A small network was shown many inputs. Here are its activations along a few directions, one row for each input.
In each table, some parts of the input vary, and every possible input appears once, in random order.
A made-up example of a description, with smaller parts first: one of 4 places along a line, together with either a single point or one of 9 places around a ring or (one of 3 separate values, together with one of 8 places around a ring).
Shared parts are said once, and a part with two or three values counts as separate values.
In the rows, 128 means zero.

Other details of the inputs vary at random and push rows far along three fixed directions, the same in every table; ignore that.

Table:
R1: [122 145 121 143 156  85 125 170 151  71 110  77]
R2: [136 143 151 110 124  87 124 116 137 136  56 132]
R3: [135 167 154  69 100 169 144 136 122 148 110 120]
R4: [143 101 134 195 135  99 124 148 131  90 172 106]
R5: [138 124 116  92 130 106 123 126 129 116  83 125]
R6: [115 124 126 161 131 190 155 142 107 115 193 119]
R7: [139 102 152 165 128 112 132 112 119 157 143 160]
R8: [137 160 151  62  99 165 139 139 123 144 117 115]
R9: [118 127 126  96 124  99 104  87 145 127  79 113]
R10: [120 148 143 109 126  94 108 100 152 145  71 126]
R11: [127 124 113  85 132  90 100  98 145 128  80 123]
R12: [156  79 143 138 130  76 116 108 128 161 135 160]
R13: [157  90 136 137 115  88  96  95 135 160 146 156]
R14: [156  86 147 154 107 107 124  77 112 143 109 159]
R15: [154  78 156 135 120  81 117  96 127 157 142 146]
R16: [148 100 129  91 107 178 140 118  97 165 181 163]
R17: [148  79 126 136 111 102  99  74 125 147 139 152]
R18: [118 119 115 219 125  80 150 154 161 105 172 115]
R19: [141 117 109 108 105 184 120 114 102 172 166 180]
R20: [115 101 109 210 164 108 135 139 120  94 152 127]
R21: [113 134 112 143 152 100 129 149 142  57 106  73]
R22: [115 129 135 103 141  96 130  99 132 136  58 134]
R23: [ 94 155 135 164 170  93 139 155 153  84 102  79]
R24: [141 111 131 162 120 114 108 109 125 161 143 168]
R25: [147 128 126 111 102 177 120 130 111 184 176 179]
R26: [123 137 110 113 144 112 129 147 136  80 101  92]
R27: [133 148 152 115 121 110 132 124 135 128  82 119]
R28: [124 161 132  63 127 161 143 156 121 162 122 140]
R29: [128  91 124 159 139 123 132 123 119 109 169 120]
R30: [ 98 173  83  99 148 182 128 174 135  97 144 102]
R31: [133 124 143 101 118  98 125  92 132 121  59 116]
R32: [117 144 137  56 115 172 145 121 117 144 118 118]
R33: [130  88 109 172 152 117 131 138 120 108 167 133]
R34: [170  83 141 149 117  82 113 116 123 145 133 157]
R35: [113 136 112 164 122 200 135 136 115 115 194 122]
R36: [147  89 165 148 117  94 125  88 125 163 131 147]
R37: [113 102 124 211 157 116 139 126 125  91 155 114]
R38: [ 96 184 119 113 136 170 129 168 147 101 149  80]
R39: [110 158 107 119 154 105 109 158 159 106 110 100]
R40: [158  86 122 151 116 121 124 111 104 138 137 166]
R41: [ 98 172 133 108 144 166 150 176 136 103 150  78]
R42: [133 126 124 121 100 193 126 103 103 172 159 179]
R43: [115 132 116 106 107  69 143 106 161 135  69 125]
R44: [140  97 131 169 120 133 132 120 116 101 157 118]
R45: [136 173 138  67 108 170 143 152 113 155 105 143]
R46: [130 132 108 173 128 193 150 163  95 106 184 140]
R47: [115 153 122 173 127 190 134 158 121 131 192 141]
R48: [127 163 131  71 108 181 146 129 109 141  93 142]
R49: [ 95 140  98 150 179 100 134 163 141  76 103  91]
R50: [103 157 126 139 164 104 137 163 141 106 103 104]
R51: [121 142 145 108 122  91 106  97 154 144  78 117]
R52: [111 168 122  72 111 188 131 114 123 150 110 135]
R53: [152  91 142 138 110  89  97  89 136 157 143 148]
R54: [130 154 139  47 121 155 139 148 126 156 129 126]
R55: [ 96 160  96 132 155 122 117 139 141  99  91 110]
R56: [141 137 121 159 124 180 145 181 106 122 193 139]
Each input here is: one of 2 separate values, together with either a single point or (one of 3 separate values, together with one of 9 places around a ring).
Question: The inputs of R39 and R30 match in every part but the choice among 2 separate values. If R54 is changed in the same way as R39 into R30, which row does it become?
Answer: R16
Question: The inputs of R33 and R12 match in every part but the choice among 2 separate values. If R40 is changed in the same way as R33 into R12, which row does it become?
Answer: R56
Question: A walk changes only the place on the ring of 9. It starts at R31 and steps to R14. List the rest of the walk in order.
Answer: R48, R46, R40, R5, R26, R21, R44
Question: Change only the choice among 3 separate values in R8. List by row number the other rows that result.
Answer: R38, R41
Question: Change only the choice among 3 separate values in R15. List by row number the other rows that result.
Answer: R4, R53

Table:
R57: [140 121 114 126  99 155 118 144 110 154 157 171]
R58: [125 142 125  69 122 164 151 157 137 108 111 102]
R59: [134 126 121 124 112  99 122  87 137 132  73 119]
R60: [121 103 121 167 151  94 135 146 138 122 167 115]
R61: [ 84 167 129 119 158 149 120 127 150 120 111 116]
R62: [109  94 121 179 153 131 138 116 121  83 135 132]
R63: [117 135 115 116 146  89 134 142 165 119 105 107]
R64: [130 114 110 183 119 111 127 131 118  93 143 119]
R65: [118 121 131 110 142  92 142 131 138 105 102  86]
R66: [100 172 117  91 129 171 146 119 124 116 104 107]
R67: [106 123 130 105 154  82 127 156 134 119 107 106]
R68: [104 142 131 112 151  79 129 136 143 129 118  95]
R69: [133 106 115 180 160 128 124 120 108  89 136 124]
R70: [140 104 120 170 126 109 136 132 139  89 155 114]
R71: [139 119 135 116 141 163 145 160  88 115 179 108]
R72: [136  96 122 170 133 111 145 131 139  96 154 106]
R73: [101 143 113 111 143 152 139 136 121  92  93 112]
R74: [119 113 141 173 149 105 111 139 148 126 170 105]
R75: [102 139 138 146 133 197 135 117 119 114 164 124]
R76: [129 153 137  29  83 169 138  82 109 191  70 149]
R77: [160 102 116 167 129  95  97 124 117 137 139 161]
R78: [120 149 112 115 150 151 132 144 111 101  93 104]
R79: [ 98 170 146  74 136 147 123 155 133 146 135  95]
R80: [111 114 131 112 139 100 136  77 131 120  73 135]
R81: [161 103 139  96 135  92 122 108 136 121  87 119]
R82: [126 163  97 116 151 143 120 159 133 119 102 118]
R83: [114 171 105  89 152 165 128 160 119 134 102 125]
R84: [115 152 110 120 136  83 117 142 149 108 106 120]
R85: [122 111 134 118 127 164 152 163  95 114 176 111]
R86: [114 152 144  81 113 168 119  95 122 146  95 126]
R87: [138 130 112 128  98 151 126 134 111 160 163 166]
R88: [100 131 112 137 148 182 144 146 120 122 163 155]
R89: [153  85 138 159 114 102 135  94 140 129 151 126]
R90: [133 131 118 128 107 170 135 158 108  97 169 132]
R91: [124 129 121 135 152 192 145 129 100 103 158 137]
R92: [133 146 168 192 124 143 176 187 118 121 141 141]
R93: [129 156 166 194 122 136 186 177 118 128 147 135]
R94: [ 85 160 109 110 160 140 144 132 140 116 109 127]
R95: [148 107 107 184 143 127 121 131 115  93 132 117]
R96: [163 114 137 104  89 137 124 101 135 184 166 175]
R97: [146  93 123 159 117  88 105 126 129 129 147 166]
R98: [ 97 137 108 128 160 106 122 135 142 108  83 125]
R99: [109 131 155 115 141  96 117 125 134 110 107  75]
R100: [111 140 129 153 118 192 127 134 111 125 157 115]
R101: [113 207 195 126 114 154 161 166 141 147  95 110]
R102: [152 111 144 133  90 113  87  90 125 183 134 172]
R103: [105 144 103 143 139 174 144 143 115 133 167 144]
R104: [108 162 136  82 125 159 111 108 134 166 102 141]
R105: [126 145 128  65 103 138 124  91 124 199  86 163]
R106: [103 134 112 135 140 108 135 122 127 103  76 102]
R107: [129 121 139  99 134  75 123 107 152 158 107 121]
R108: [126 102 150 172 139 115 119 126 136 106 162  90]
R109: [122 135  97 145 123 178 134 165 121 131 156 142]
R110: [112 173 107  85 159 167 129 150 121 127 106 128]
R111: [124 132 105 187 129 103 115 137 138 116 155 128]
R112: [ 96 155 110 134 156 102 124 117 149 119  93 115]
R113: [120 153  98 151 120 174 137 147 129 141 166 131]
R114: [138 169 116  70 139 153 126 170 141 122 124 121]
R115: [121 113 139  93 136  65 126 116 129 157 103 127]
R116: [137 125 105 135 106 162 134 127 116 167 154 162]
R117: [132 149 120 134 104 166 138 140 117 107 179 122]
R118: [136  78 144 156 119 105 128  46 119 147 123 166]
R119: [149  83 124 167 104 104 113 113 111 116 129 149]
R120: [146 120 138 105 108  86 123  93 152 125  95 119]
R121: [139 122 126 102 122  76 118 115 157 141  98 140]
R122: [124 132 116 114 140  92 119 155 162 105 101 119]
R123: [141 122 145 122 110 161 119 126 142 167 177 143]
R124: [171 132 135  63  93 160 111 120 101 184 150 191]
R125: [ 93 180 122 101 133 168 117 146 137 144 107 113]
R126: [155 166 173 164 133 167 171 184 105 134 146 143]
R127: [134 105 143 176 131 122 120 124 150 100 157  96]
R128: [133 140 126 109 117  74 107 106 149 140 103 139]
R129: [149 130 125 112 144 101 121 139 142  84  97 100]
R130: [ 99 135 106 133 152 105 121 146 139 116  79 122]
R131: [153  99 145  62  96 165 136 126 107 202 162 178]
R132: [121 150 138 128 124 102 102 123 147  91 102  94]
R133: [141 111 142  89 152  70 112 124 120 150 101 128]
R134: [135  75 124 172 122 115 123 105 106 125 119 149]
R135: [ 88 152 116 131 164 104 131 110 155 114  94 119]
R136: [149  97 157  93  93 142 142  93  95 179 166 146]
R137: [160  73 134 154 111 102 123 114 130 112 141 145]
R138: [128 176 175 173 110 161 187 167 121 145 155 135]
R139: [165  84 130 153 143  95 114 123 136 140 150 150]
R140: [155 128 151  91  63 182 109  93 100 180 147 164]
R141: [130 123 113 186 117 113 124 123 126  96 148 113]
R142: [117 139 113 136 163 183 137 142 113 123 165 152]
R143: [129 125 105 143 112 187 143 151 108 111 150 127]
R144: [145 120 128  70  93 108 125  76 124 165  49 146]
R145: [129 110 130 120 126 170 152 161 110 113 174 112]
R146: [161  74 140 108 106 105 120 104 135 177 131 176]
R147: [113 172 124 101 114 177 123 133 134 121 101  96]
R148: [114 160 130 129 134  93  93 136 159 111 110 109]
R149: [168  78 162 148  94  96  99  73 139 148 136 149]
R150: [141 101 125 163 166  99 121 154 129 116 163 117]
R151: [161 103 155 118  96 109  94  90 147 179 141 166]
R152: [139  74 144 150 124  87 136 106 103 133 152 125]
R153: [138 142 115 126 138 103 112 137 123  86  86 104]
R154: [131 141 116 131 106 165 142 148 110 104 175 127]
R155: [109 116 102 190 147 112 129 137 126 122 141 133]
R156: [109 155 116 144 140 109 101 131 159 124  89 104]
R157: [146  82 145 155 121  96 134  97 126 134 156 121]
R158: [115 171 119  77 128 151 144 150 159 139 129 107]
R159: [159 120 134 101 124  85 106 109 121 110  88 132]
R160: [166  71 145 147 139  98 122 112 109 126 148 129]
R161: [101 136 113 130 148 110 136 112 131  95  81 105]
Question: The inputs of R87 and R77 match in every part but one. If R65 is changed in the same way as R87 into R77, which row does it become?
Answer: R160
Question: The inputs of R126 and R93 match in every part but one. If R124 is changed in the same way as R126 into R93, which row does it become?
Answer: R84
Question: Describe the family of inputs behind these rows.
Answer: one of 5 places along a line, together with either a single point or (one of 2 separate values, together with one of 10 places along a line)
Question: Change only the place on the line of 10 in R80. List by row number the other rows that result.
Answer: R64, R65, R70, R72, R106, R144, R152, R154, R161
Question: Change only the choice among 2 separate values in R123. List by row number the other rows that result.
Answer: R127
Question: Change only the place on the line of 5 in R94. List by row number the other rows that result.
Answer: R61, R88, R135, R142

Table:
R162: [156  79 141 137 115 109 133 106 120 131 151 136]
R163: [115 136 126 115 128 117 134 105 124 125  65 130]
R164: [150 103 156 183 128  94 136 118 118 131 120 144]
R165: [134 132 135  91 129  84 123 142 146 142 100 121]
R166: [101 208  94 156 137 112 111 195 182  41 102  50]
R167: [128 126 101 148 133 175 122 142 108 133 166 161]
R168: [107 159 120 151 122 245 152 152  99 119 196 127]
R169: [114 138 115 159 130 178 119 127 122 143 171 149]
R170: [128 117 127  87 128 105 122 103 128 112  95 106]
R171: [147 108 142 133 116 173 136 134 106 129 192 124]
R172: [132 139 164  89 108 120 140 119 130 147 106 120]
R173: [120 141 132 170 128 139 132 145 133 138 175 132]
R174: [142 102 115 130 119 168 144 138  97 116 177 130]
R175: [130 136 145  95 133  90 110 130 153 143 106 113]
R176: [145  92 158 170 120  87 140 115 133 130 137 130]
R177: [134 100 141 184 124 103 136  96 128 128 122 143]
R178: [135 108 136 178 128  85 124 116 144 148 138 148]
R179: [118 146 108  69 117 195 147 130 113 122 128 120]
R180: [133 126 123  84 132  90 118 127 151 134 106 119]
R181: [133  83 117 173 130 109 123  94 111 116 117 145]
R182: [143  88 117 134 123 106 105 103 125 141 161 145]
R183: [101 167 102  78 123 190 124 134 125 140 134 134]
R184: [121 117 121 153 125 188 129 115 105 121 164 134]
R185: [147  89 134 154 136  85 101 115 139 135 154 130]
R186: [101 166 105  84 132 188 117 135 129 139 126 128]
R187: [128 153 138  95 116 118 133 133 135 169  98 144]
R188: [126 151 135  67 116 171 146 144 119 122 142 103]
R189: [ 72 137  69 236 201  82 116 170 169  24 130  67]
R190: [131 129 132 161 127 130 140 167 129 136 176 132]
R191: [147 138 144  75 124 106 122 144 136 155 106 139]
R192: [150 108 134 148 133 144 142 154 107 103 170 123]
R193: [141 104 143 167 112 127 141 104 108 146 131 157]
R194: [130 154 141 114 135  93 124 138 142 148  81 138]
R195: [127 125 118  86 138 102 100 114 143 132 102 116]
R196: [135 133 108  74 129 134 111 121 121 146  98 151]
R197: [119 126 101  91 135 106 110 109 145 130  91 130]
R198: [140 112 131 184 138  92 116 119 129 142 124 162]
R199: [119 176 145  81 119 171 135 163 136 158 148 120]
R200: [168 109 141 181  81 100 106 104 136 108 128 125]
R201: [124 140 119 160 122 164 139 147 117 149 168 155]
R202: [124 141 149 116 123 102 144 116 141 133  79 117]
R203: [137 115 151 154 126 145 137 144 121 117 177 109]
R204: [123 140 132 116 134 119 130 109 121 121  62 136]
R205: [117 145 150 122 130 116 126 102 135 132  75 117]
R206: [146  79 117 145 117 130 127  98 101 129 139 150]
R207: [151  94 139 140 118  96 122 123 139 153 161 147]
R208: [122 131 113  80 130 130 100 104 135 147 102 134]
R209: [141  81 124 145 117 127 118  83 109 128 144 144]
R210: [141 148 150  88 123 106 127 145 137 160 100 143]
R211: [ 99 170 100 146 124 232 143 163 112 130 210 141]
R212: [132 117 119 143 132 134 123 148 130 121 191 121]
R213: [144 114 144 133 109 168 157 148 114 131 191 128]
R214: [125 142 141 103 128  86 128 135 157 146  98 123]
R215: [128  92 103 171 136  99 107 105 125 132 128 156]
R216: [114 169 139 109 124 152 160 157 124 124 106 108]
R217: [ 69 195 113 177 194  78 122 188 183  54  86  42]
R218: [145 115 107 128 131 162 124 153 108 129 185 147]
R219: [150  99 170 155 110 118 131 110 120 151 151 137]
R220: [142 107 151 151 115  96 120 119 136 159 158 147]
R221: [137  79 126 164 134 111 109  86 119 114 130 129]
R222: [104 156  96  85 135 158 118 137 134 120 129 115]
R223: [151 131 158  76 116 122 140 135 119 140 100 129]
R224: [ 96 115 102 220 193  77 119 159 151  14 135  40]
R225: [131 122 108  82 134  95 112 125 135 131  97 125]
R226: [116 149  99  75 134 150 128 149 138 120 134 112]
R227: [125 128 123 106 136 121 124 108 118 115  66 133]
R228: [118 140 129  98 115 146 139  97 125 139  83 140]
R229: [135 107 118 181 141  99 109 110 126 135 121 166]
R230: [152  91 158 141 108 113 133 109 119 140 160 134]
R231: [134 150 148 102 120 137 142 118 115 144  78 144]
R232: [137 116 125  69 117 127 133 105 124 128 100 121]
R233: [112 131 103 172 135 152 129 131 131 126 162 146]
R234: [110 161 136 163 123 200 163 169 113 111 195 108]
R235: [119 156 138 102 124 132 115 111 139 166  98 142]
R236: [158  88 129 153 139  79 109 131 129 129 146 145]
R237: [125  98 133 181 126 109 122  83 121 121 123 142]
R238: [153  83 150 160 122  83 135 122 122 124 138 128]
R239: [122 140 119 158 122 166 139 139 127 148 173 153]
R240: [135 126 123  84 132  88 117 136 141 136 101 122]
R241: [117 131 125  88 116 146 125  90 118 134  91 133]
R242: [160  98 166 156 116 106 139 125 113 143 138 149]
R243: [120 161 146  99 122 146 159 166 126 122 117 103]
R244: [129 147 163 102 115 133 134 111 128 153  94 124]
R245: [114 146 145 119 125 110 132 101 135 128  77 119]
R246: [103 184 123  94 122 173 136 143 133 148 129 130]
R247: [129 115  93 136 127 167 124 141 110 132 177 148]
R248: [ 75 182 106 156 191  68 126 201 184  36 108  29]
R249: [120 127 120  89 119 141 131  93 124 132  81 135]
R250: [114 174 117  74 130 202 165 192 114  97 155  86]
R251: [148 120 131  68 121 135 130 118 108 129  98 132]
R252: [149  79 121 163 136 105 118 102 108 108 122 143]
R253: [111 146 111 112 134 107 118 115 138 141  75 142]
Question: Describe the family of inputs behind these rows.
Answer: one of 2 separate values, together with either a single point or (one of 5 places along a line, together with one of 9 places around a ring)
Question: The inputs of R240 and R250 match in every part but the choice among 2 separate values. If R248 is changed in the same way as R240 into R250, which row does it become?
Answer: R230
Question: The inputs of R231 and R198 match in every part but the choice among 2 separate values. If R232 is changed in the same way as R231 into R198, which row does it become?
Answer: R226
Question: Change only the place on the line of 5 in R251. List by row number the other rows that result.
Answer: R170, R174, R224, R232
Question: Change only the place on the ring of 9 in R244. List by row number the other rows that result.
Answer: R168, R171, R184, R203, R205, R219, R221, R224
